These are the activations of a small neural network, seen along a few directions. Each row is one input.
In each table, some parts of the input vary, and every possible input appears once, in random order.
Descriptions start from the smaller parts, as in this example, which fits no table here: line(6) and (point or (values(2) and ring(5)) or ring(11)).
Shared parts are said once, and a part with two or three values counts as separate values.
In the rows, zero is written as 128.

A family of inputs:
row 1: [102 173 157 120 125 129 147 108 160  59 123 135 102 149 122  93 123]
row 2: [168  81 136  95  80 118 122 212  94 141 130 104 137 147 118 111 118]
row 3: [222  72  98 151  87 108 142 135 120 130 138  97 129  92 141 215 138]
row 4: [141  74 161 125 134 153 137 182 125 152 159 132 149 201  70 151  87]
row 5: [158  96 123 144  63  85 133 182  97 140 125  73 149  84 135 182 104]
row 6: [156 131  66 171 143 124 124  87 133 155 127 133 172 103 113 102 190]
row 7: [ 87 183 118 121 121 150 163 102 164  83  91 136 148 117 162 133 111]
row 8: [ 98 191 208 113 160 160 165 113 139 111 153 145 102 138  96 130 138]
row 9: [146 173 125 122 129 199 142  49 124 113  94 124 156 108 160 127 116]
row 10: [ 80 113 104 114 140  96  81 122 104 149 134 161  70 152 148  73 146]
row 11: [ 99 125 170 100 210  93  89 104 154 179 150 163  95 158 135 111 110]
row 12: [ 78 124  71 162 145 121  92 139 123 125 111 134 129  85 136 107 156]
Q: What do these inputs look like to the network?
A: values(3) and line(4)
Q: Change only the values(3) part in row 2. List by row number the other rows that result.
A: row 1, row 10

A family of inputs:
row 13: [ 41 137 149  96 194  96 100 140 137 141 159 181  72 170  95  64 142]
row 14: [135 190  94 155 105 178 165  78 153  58  87 125 144  89 141 143 159]
row 15: [133 177  79 154 115 178 150  86 157  63 102 123 161  92 138 108 175]
row 16: [ 77 157 177  79 162 174 121 113 124 123 148 164  95 196 100  61 122]
row 17: [178  74 131 136  72 144 148 218  96 141 133  87 148 125  96 181 114]
row 18: [ 85 162 179  97 149 160 127 111 115 133 140 157 109 202  98  29 118]
row 19: [146  76 121 162  72 129 119 211  88 153 138  95 195 142  78 137 106]
row 20: [ 66 162 214 102 183 106 116 129 176 137 157 145  79 169 128 116 101]
row 21: [ 90 166 207  81 158 167 163 100 173 108 127 150 124 187 145 131  68]
row 22: [144 200 106 157 102 169 186  62 148  51  94 119 148  86 150 168 128]
row 23: [ 45 147 144 101 183  84 109 142 128 149 140 168  79 186  94  44 140]
row 24: [158  67 113 143  75 146 129 215  95 147 148  89 169 131  85 160 114]
row 25: [ 98 155  39 141 136 115  97  98 131 131  69 133 155  72 189  69 170]
row 26: [ 78 162 193  83 164 173 129 117 139 115 132 170  92 194 114  96 112]
row 27: [ 99 150  35 139 139 130  98  87 131 126  87 136 143  57 188  92 170]
row 28: [242  67  99 141 125 110 119 137 125 227 175 142 168 143  99 185 154]
row 29: [156  19  70 135  89  74  88 201 101 157 146 109 116 141 128 146 112]
row 30: [102 161  65 150 125 130 106  73 120 125  83 139 125  48 188 117 163]
row 31: [201  93 153 122  79 133 170 206  94 132 133  83 152 115 114 193 105]
row 32: [145 196 117 139  85 160 205  54 170  46  88 106 166  83 144 174 101]
row 33: [122 196 106 146  96 122 134  46 134 103  96  97 128  49 174 159 132]
row 34: [ 45 139 177 105 191  96 101 144 146 139 154 184  66 165 103  85 135]
row 35: [141  34  73 143  88  60  82 206  93 162 127 106 135 158 123 133 107]
row 36: [212  58 154 106  70  66 121 187 101 142 147  68 112 115 131 185 118]
row 37: [ 61 152 200 115 198  96 107 136 156 136 167 169  73 161 123 107 118]
row 38: [116 182  92 161 119 124 122  50 111 115 106 122 121  46 188 145 148]
row 39: [141 118 166 117 244 145  80  76 149 182 154 171 115 166  80 108 103]
row 40: [134 177  92 168 108 162 148  91 153  72  97 125 181  99 135  74 172]
row 41: [204  49 136 129  82  64 112 187  88 150 158  94  98 119 143 172 121]
row 42: [200  96 165  99  75 131 184 195 108 126 124  72 173 105 108 200  92]
row 43: [ 87 168 203  90 172 167 144 113 153 108 136 165 107 189 138 124  89]
row 44: [176  24 101 136  79  72  97 200  95 156 143 108  98 130 134 158 118]
row 45: [169 113  75 196 186 161 149  17 136 172 130 123 179  95 131 161 195]
Q: What do these inputs look like to the network?
A: values(3) and (point or (values(2) and line(5)))
Q: The inputs of row 27 and row 13 match in every part but the values(3) part. If row 25 is changed in the same way as row 27 into row 13, which row does it become?
A: row 23
Q: Change only the values(2) part in row 37. List by row number the other rows that result.
A: row 43
Q: List by row number the other rows that have the values(3) part in common with row 19.
A: row 17, row 24, row 28, row 29, row 31, row 35, row 36, row 41, row 42, row 44
Q: Start at row 21 and move only the line(5) part, one step at a time. The first step leads to row 43. Which rows follow, in order?
A: row 26, row 16, row 18

A family of inputs:
row 46: [218  63 115 138  70 104 133 186  80 145 141  80 146 123 130 175 127]
row 47: [118 156 114 134 135 134 148 104 145 116 126 137 124 112 138 130 159]
row 48: [119 140 140 133 146 119 116 101 133 134 144 136 110 129 117 125 129]
row 49: [123 162 147 120 117 143 149 114 136  97 101 121 122 121 143 137 106]
row 50: [115 166 107 134 110 131 146  98 139 107 105 129 145 116 149 124 136]
row 51: [119 169 129 122 111 137 138  96 140 103 108 113 133 109 148 132 118]
row 52: [133 136 115 120 166 138 133  87 140 143 124 147 138 134 129 121 137]
row 53: [180  68  77 155  88 106 113 201 103 157 129  89 168  86 124 195 116]
row 54: [125 154 156 123 139 142 145 118 140 104 121 135 112 119 133 145 136]
row 55: [125 134 166 120 145 165 142 127 153 135 143 138 143 174 119 129 103]
row 56: [130 132 111 129 160 155 121  92 121 143 117 140 146 121 124 107 138]
row 57: [106 134 163 124 136 140 134 139 131 130 151 137 127 168  92 127 120]
row 58: [115 161 106 147 107 147 137 104 120 108 106 129 159 103 146 108 136]
row 59: [197  49 109 151  73  98 133 170  96 154 135  70 149 106 130 183 125]
row 60: [109 133 152 119 147 103 121 146 132 134 134 139 115 132 124 108 125]
row 61: [118 151 111 146 130 152 139 108 127 117 128 133 135  98 136 114 156]
row 62: [119 149 150 118 114 158 159 130 137  78 114 117 133 142 121 130  88]
row 63: [111 128 110 136 149 101 115 128 142 125 130 144 118 134 133  99 143]
row 64: [ 96 130 156 108 139 115 135 162 130 132 136 128 128 151 101 109 124]
row 65: [121 141 161 121 134 157 153 133 142  85 134 132 126 140 111 138 119]
row 66: [111 132 135 125 143 103 112 128 140 126 137 132 116 122 131 104 128]
row 67: [115 133 110 149 148 135 111 107 123 139 126 136 120 127 113 105 147]
row 68: [134 142 142 113 158 141 123  87 143 142 130 135 134 131 132 128 122]
row 69: [106 121 126 111 131 115 103 121 123 131 134 138 102 128 149 111 117]
row 70: [105 116 102 122 137 112 105 120 127 128 126 149 105 139 149 108 135]
row 71: [118 134 114 143 153 116 125 101 134 136 137 148 111 137 117 120 143]
row 72: [106 125 143 106 136 116 114 142 115 141 131 144  98 138 143 113 114]
row 73: [122 159 137 124 134 138 138 102 145 111 128 123 117 106 137 138 144]
row 74: [118 139 160 131 147 122 123 121 126 137 143 147 110 144 114 130 125]
row 75: [136 141 161 117 157 147 132 108 143 144 130 146 130 149 134 134 114]
row 76: [179  48  87 158  75  95 129 181 107 156 128  93 160  96 125 197 117]
row 77: [108 127 107 140 141 119 101 135 134 130 116 132 127 128 127  86 151]
row 78: [102 116  99 124 131 130  90 129 120 133 111 138 116 134 144  94 145]
row 79: [228  65 114 121  47 117 140 195  99 139 141  94 148 127  98 161 126]
row 80: [ 94 125 147  98 128 129 128 159 113 143 132 133 108 157 121 112 111]
Q: The inputs of row 57 and row 67 match in every part but one. If row 64 is changed in the same way as row 57 into row 67, which row does it become?
A: row 77
Q: What do these inputs look like to the network?
A: line(5) and (point or line(6))
Q: List by row number the other rows that have the line(5) part in common with row 71.
A: row 47, row 50, row 52, row 63, row 70, row 76

A family of inputs:
row 81: [234  69 136 142  72 138 164 175 108 145 144  78 176 120 102 218 106]
row 82: [119 135 149 107 152 121 124 107 138 136 134 144 106 150 139 119 119]
row 83: [114 164 134 118 127 136 142 102 142  93 113 132 119 123 140 110 129]
row 84: [199  54  42 169  74  84 104 158  91 163 120  86 157  67 149 173 154]
row 85: [ 97 162 120 134 140 156 132 111 136 123 116 141 148 127 126 104 136]
row 86: [107 133 139 137 168 125 109 122 135 151 147 149 123 141 102 105 143]
row 87: [106 131 134 134 168 128 114 119 141 145 144 154 120 145 111 113 138]
row 88: [107 132 142 118 162 126 122 114 137 141 137 148 112 146 124 117 129]
row 89: [101 162 127 128 133 147 140 103 139 101 112 134 130 124 136 110 130]
row 90: [113 140 155 109 148 121 119 106 131 135 132 140  99 136 144 128 113]
row 91: [106 156 119 130 135 160 134 103 138 106 112 139 140 135 129 100 131]
row 92: [117 165 141 116 122 136 142 105 136  89 116 130 105 116 146 117 135]
row 93: [145  60 127 122  64  87 118 238  92 136 137  90 128 134 117 151 101]
Q: What do these inputs look like to the network?
A: values(3) or (values(2) and line(5))
Q: Change only the values(2) part in row 86. List by row number the other rows that result.
A: row 85

A family of inputs:
row 94: [111 130 139 124 164 125 113 115 136 142 141 150 114 152 114 100 136]
row 95: [219  10 110 135  59  77 113 236  77 178 153  75 145 126 107 194 106]
row 96: [110 137 162 112 147 136 137 134 143 123 140 144 115 160 116 125 115]
row 97: [137 149 135 130  97 153 157 130 127  96 116 111 145 119 125 141 120]
row 98: [145 140 100 148 124 133 138 100 134 125 118 123 150 101 136 134 151]
row 99: [ 92 130 122 121 160 124 102 121 129 145 128 150 116 142 127  93 130]
row 100: [125 137  86 153 123 129 126 106 131 124 109 122 149  93 148 131 146]
row 101: [122 135  87 147 113 118 125 118 129 110 112 124 129  94 148 125 152]
row 102: [147 143 126 130 104 154 154 116 134 102 112 114 150 120 138 144 120]
row 103: [104 143 176 110 144 133 138 148 139 119 143 138 113 156 107 120 114]
row 104: [ 91 132 135 108 146 107  99 128 122 138 129 146  95 143 139  86 127]
row 105: [151 143 124 133 122 145 141  99 129 123 118 119 140 103 142 150 131]
row 106: [111 135 163 112 161 130 120 113 133 140 144 147 103 154 118 122 116]
Q: What do these inputs look like to the network?
A: point or (values(2) and line(6))
Q: Change only the line(6) part in row 102. List by row number the other rows that result.
A: row 97, row 98, row 100, row 101, row 105
